These are the activations of a small neural network, seen along a few directions. Each row is one input.
Each table varies a few parts of the input and shows all the possible inputs, shuffled.
A made-up example of a description, with smaller parts first: line(4) and (point or line(9) or (values(3) and ring(8))).
Shared parts are said once, and a part with two or three values counts as separate values.
In the rows, zero is written as 100.

Other details of the inputs shift rows strongly along two fixed directions, in all tables alike. That doesn't count.
To show where, the next rows are all for the same input, with only those details redrawn:
77,144,108,102,127,72,111,112,89,96,90,141,121
98,96,60,181,91,79,73,66,125,75,75,113,96
98,96,60,182,91,78,72,65,125,74,75,113,96
127,89,131,54,89,107,123,135,98,132,133,85,76
77,144,109,101,127,72,111,113,89,96,90,141,121
127,89,131,55,89,107,123,135,98,132,133,85,76

Table:
R1: 68,96,79,171,86,105,85,29,128,81,49,82,114
R2: 69,137,102,92,133,84,108,108,81,90,89,145,112
R3: 97,91,58,170,108,82,58,68,125,63,71,104,95
R4: 62,153,121,66,134,93,134,77,66,111,82,113,155
R5: 138,34,69,125,65,127,69,87,115,96,118,52,57
R6: 118,82,117,45,80,120,115,138,91,122,137,88,80
R7: 128,86,130,51,86,107,119,139,98,126,131,83,78
R8: 97,92,60,178,100,78,67,62,124,72,71,109,94
R9: 128,85,130,46,94,118,124,135,100,130,130,90,69
R10: 72,135,95,86,139,91,100,111,66,92,93,139,123
R11: 129,40,106,122,49,141,98,55,148,120,92,22,66
R12: 74,138,95,90,120,87,107,114,68,92,95,142,134
R13: 79,138,104,93,142,74,94,114,87,85,86,124,128
R14: 87,91,44,172,80,93,65,69,110,68,82,118,104
R15: 145,42,79,130,53,116,74,93,134,103,119,52,63
R16: 98,95,63,178,97,80,69,65,128,70,73,113,92
R17: 121,79,121,42,101,121,108,136,88,116,132,77,78
R18: 88,91,91,181,97,86,80,33,136,81,54,87,119
R19: 128,86,134,51,95,106,121,135,97,133,131,80,75
R20: 146,41,79,134,52,110,81,91,130,108,114,56,59
R21: 142,43,76,131,50,115,74,92,136,98,117,58,61
R22: 114,78,163,26,91,139,144,110,81,153,128,66,97
R23: 127,83,123,43,95,109,105,144,93,121,132,69,92
R24: 126,88,129,48,87,113,112,140,102,121,136,79,83
R25: 69,141,99,96,121,87,114,110,74,95,97,150,117
R26: 81,138,108,92,135,74,95,117,88,81,85,126,129
R27: 122,81,120,46,83,118,118,137,90,120,134,84,82
R28: 58,152,122,69,133,90,134,77,72,104,82,111,149
R29: 78,138,101,89,132,77,93,121,89,81,90,127,133
R30: 79,141,105,96,125,70,104,117,87,89,88,132,133
R31: 118,78,117,41,101,124,111,134,79,123,135,81,73
R32: 72,142,100,93,122,90,114,110,69,100,97,152,122
R33: 144,34,68,125,58,127,70,88,111,99,116,53,65
R34: 54,140,139,79,133,96,131,86,77,107,79,128,143
R35: 123,79,113,37,90,126,108,141,75,125,139,78,91
R36: 128,85,125,46,86,117,124,140,97,128,130,89,76
R37: 118,83,118,44,81,126,115,137,83,124,142,85,81
R38: 91,93,44,174,83,99,63,65,107,69,82,117,107
R39: 68,139,102,92,128,86,112,110,72,96,95,147,117
R40: 76,137,100,89,143,85,100,113,89,85,84,137,117
R41: 95,94,49,173,84,90,66,71,127,65,75,118,102
R42: 106,88,160,16,84,144,145,112,78,161,123,48,99
R43: 138,38,70,129,48,128,75,89,128,97,121,60,57
R44: 74,134,100,89,131,83,99,116,78,81,87,132,127
R45: 90,93,53,178,86,91,75,63,119,70,77,123,90
R46: 77,144,109,101,127,72,111,113,89,96,90,141,121
R47: 125,81,124,42,87,126,124,132,76,138,141,89,73
R48: 68,137,100,91,131,87,108,107,72,93,93,145,114
R49: 71,140,93,88,117,90,105,116,69,95,99,146,132
R50: 58,155,145,78,131,85,126,89,92,114,67,101,149
R51: 58,153,127,67,134,88,135,78,82,101,79,112,146
R52: 96,92,56,174,100,89,70,62,127,68,69,118,89
R53: 70,139,99,94,121,82,111,115,79,91,90,146,122
R54: 69,134,97,90,140,86,99,111,80,84,88,137,116
R55: 101,91,58,173,100,77,58,71,121,64,69,97,108
R56: 77,102,90,174,90,94,81,32,140,80,48,74,117
R57: 97,91,47,168,96,90,58,74,123,59,72,107,108
R58: 125,85,133,48,99,109,116,131,100,125,129,82,70
R59: 77,137,103,94,144,74,96,112,87,88,85,129,122
R60: 130,25,109,126,52,138,97,54,139,115,103,37,63
R61: 129,84,123,46,86,117,119,139,99,121,131,84,83
R62: 145,39,74,125,71,124,70,89,132,94,110,53,58
R63: 143,42,96,115,55,131,101,47,144,113,103,21,70
R64: 138,37,69,130,46,124,83,88,116,106,120,64,55
R65: 96,95,54,176,86,79,63,71,124,69,77,109,107
R66: 125,79,120,36,99,127,110,137,74,126,139,76,82
R67: 73,140,97,91,120,87,111,114,66,99,95,147,128
R68: 121,81,127,46,90,120,124,133,90,129,135,89,68
R69: 79,141,106,95,125,73,103,117,91,84,89,134,130
R70: 136,35,63,124,57,126,68,92,115,95,119,54,66
R71: 85,90,89,174,97,100,87,33,140,77,54,98,112
R72: 71,139,101,86,132,90,110,108,66,99,94,147,119
R73: 129,83,124,45,97,116,110,138,96,116,125,77,84
R74: 144,45,102,118,56,119,96,47,146,111,104,14,73
R75: 76,144,105,97,126,84,115,112,92,92,89,151,116
R76: 70,157,131,76,138,73,128,78,89,105,76,101,153
R77: 138,33,119,129,57,126,94,56,151,113,101,31,67
R78: 101,87,160,21,84,140,144,111,84,153,121,48,94
R79: 96,96,53,173,88,93,66,70,129,64,76,116,102
R80: 97,97,61,181,90,81,72,65,129,70,75,116,93
R81: 121,80,117,46,81,120,117,136,82,123,137,83,84
R82: 71,134,94,85,129,86,97,120,79,81,92,133,130
R83: 127,84,129,45,105,111,105,137,98,116,129,71,81
R84: 73,134,97,90,129,85,99,115,71,84,90,132,129
What do these inputs look like to the network?
Answer: line(6) and (values(3) or ring(11))
The inputs of R64 and R7 match in every part but the line(6) part. If R34 is changed in the same way as R64 into R7, which row does it become?
Answer: R77
The inputs of R4 and R76 match in every part but the line(6) part. If R42 is changed in the same way as R4 into R76, which row does it become?
Answer: R50
Which other rows does R59 become when the ring(11) part takes its other values? List them by row number.
Answer: R8, R13, R15, R19, R20, R23, R30, R46, R55, R65
Which other rows does R72 become when the ring(11) part takes its other values? List them by row number.
Answer: R10, R12, R32, R33, R35, R38, R47, R49, R66, R67

Table:
R85: 40,183,110,111,157,54,112,104,79,79,64,174,157
R86: 79,113,60,174,110,78,75,54,114,66,63,119,113
R87: 89,135,146,22,124,95,133,144,72,121,117,110,122
R88: 75,103,55,180,99,89,64,52,118,60,60,110,120
R89: 78,106,57,180,96,86,75,51,116,63,62,121,115
R90: 85,114,65,178,109,72,71,63,123,63,63,123,115
R91: 133,60,104,96,75,112,94,101,122,111,116,60,69
R92: 85,132,143,20,125,107,137,136,68,124,118,115,120
R93: 90,134,142,21,130,100,130,143,69,120,114,105,125
R94: 135,53,93,97,64,124,97,89,112,116,122,51,69
R95: 44,186,105,106,155,56,108,105,76,74,65,170,165
R96: 129,60,107,96,73,121,103,97,117,114,116,68,65
R97: 84,132,142,23,124,106,134,133,60,125,117,111,123
R98: 80,108,57,185,95,77,71,57,119,67,63,120,120
R99: 134,57,97,101,56,123,100,95,119,119,120,60,67
R100: 133,60,102,94,81,116,92,101,118,109,112,56,72
R101: 130,57,103,93,77,123,99,94,117,115,116,65,68
R102: 76,108,64,175,110,83,67,57,120,62,59,116,115
R103: 176,19,51,94,49,125,61,165,102,102,168,85,17
R104: 87,142,149,30,125,95,140,142,76,127,115,123,112
R105: 125,58,104,97,72,125,103,94,110,119,116,68,67
R106: 129,49,96,101,59,133,101,89,109,120,119,58,68
R107: 84,134,147,25,133,101,134,134,65,124,113,116,117
What do these inputs look like to the network?
Answer: point or (values(2) and ring(11))
Which other rows does R91 become when the values(2) part takes its other values? List them by row number.
Answer: R87

Table:
R108: 99,77,94,123,66,121,87,80,137,91,87,67,94
R109: 135,85,147,19,94,140,134,120,92,159,133,50,81
R110: 86,138,142,3,125,104,130,168,42,128,130,120,129
R111: 83,142,100,109,118,68,99,119,89,91,90,132,131
R112: 111,64,99,139,73,110,104,64,120,109,76,75,86
R113: 115,80,93,128,79,99,90,100,119,106,110,103,73
R114: 58,127,76,136,123,91,87,92,79,78,80,155,122
R115: 80,134,95,94,138,75,98,105,94,78,82,126,124
R116: 73,131,113,112,123,84,108,70,96,83,81,124,151
R117: 121,74,87,117,96,105,85,89,120,87,99,83,72
R118: 112,71,69,120,77,120,89,85,101,92,107,95,76
R119: 128,75,119,16,82,131,126,142,74,133,148,74,78
R120: 82,143,92,105,118,69,107,108,95,88,90,137,124
R121: 100,73,92,132,77,104,93,52,113,104,96,52,83
R122: 122,85,86,123,77,98,96,94,120,99,108,97,73
R123: 115,67,96,122,97,107,79,96,119,95,101,88,72
R124: 80,134,102,101,137,73,87,116,89,81,81,120,131
What do these inputs look like to the network?
Answer: values(5) or (values(3) and line(4))
Which other rows does R113 become when the values(3) part takes its other values? List them by row number.
Answer: R114, R123
Which other rows belong to the same alternative as R116? List them by row number.
Answer: R108, R109, R112, R121
Which other rows does R119 become when the line(4) part takes its other values? List them by row number.
Answer: R110, R114, R118

Table:
R125: 67,142,82,99,131,85,100,101,63,84,90,145,132
R126: 111,64,101,106,79,127,101,69,104,114,101,64,84
R127: 135,71,97,109,86,97,85,109,130,97,110,76,70
R128: 106,117,156,8,114,110,141,133,84,134,124,76,109
R129: 118,64,83,110,68,119,87,106,98,106,116,84,80
R130: 95,104,128,21,108,127,131,137,54,131,134,108,98
R131: 112,113,134,16,105,105,126,165,63,131,142,101,103
R132: 118,63,95,110,90,119,94,88,107,107,108,84,65
R133: 63,141,91,104,122,86,98,111,82,80,84,148,135
R134: 71,163,114,95,121,65,130,107,86,102,91,151,132
R135: 56,145,112,99,130,89,112,82,91,89,69,125,141
R136: 125,66,102,113,83,108,89,107,116,108,111,82,67
R137: 135,69,96,113,85,96,84,110,120,104,113,77,69
R138: 79,111,64,189,81,84,90,48,122,80,66,132,108
R139: 65,142,108,102,140,82,106,102,95,83,77,143,120
R140: 84,107,40,171,98,85,65,63,110,57,71,118,114
R141: 113,67,81,104,71,127,91,93,105,101,111,81,79
R142: 125,67,103,110,84,110,89,106,127,100,107,82,69
R143: 126,71,102,107,77,106,92,90,127,103,104,56,91
R144: 89,102,53,178,115,77,67,57,114,64,66,122,100
R145: 126,70,100,111,76,104,91,91,117,110,107,56,89
R146: 116,68,108,107,74,118,96,86,124,107,101,61,89
R147: 59,145,115,104,129,81,108,95,84,95,74,128,143
R148: 113,114,134,14,106,107,126,163,74,123,139,100,104
R149: 130,71,93,108,88,103,89,98,126,97,107,75,68
R150: 65,147,108,93,138,81,113,84,75,94,77,125,141
The inputs of R149 and R139 match in every part but one. If R131 is changed in the same way as R149 into R139, which row does it become?
Answer: R129
What do these inputs look like to the network?
Answer: values(2) and (point or (values(3) and line(4)))
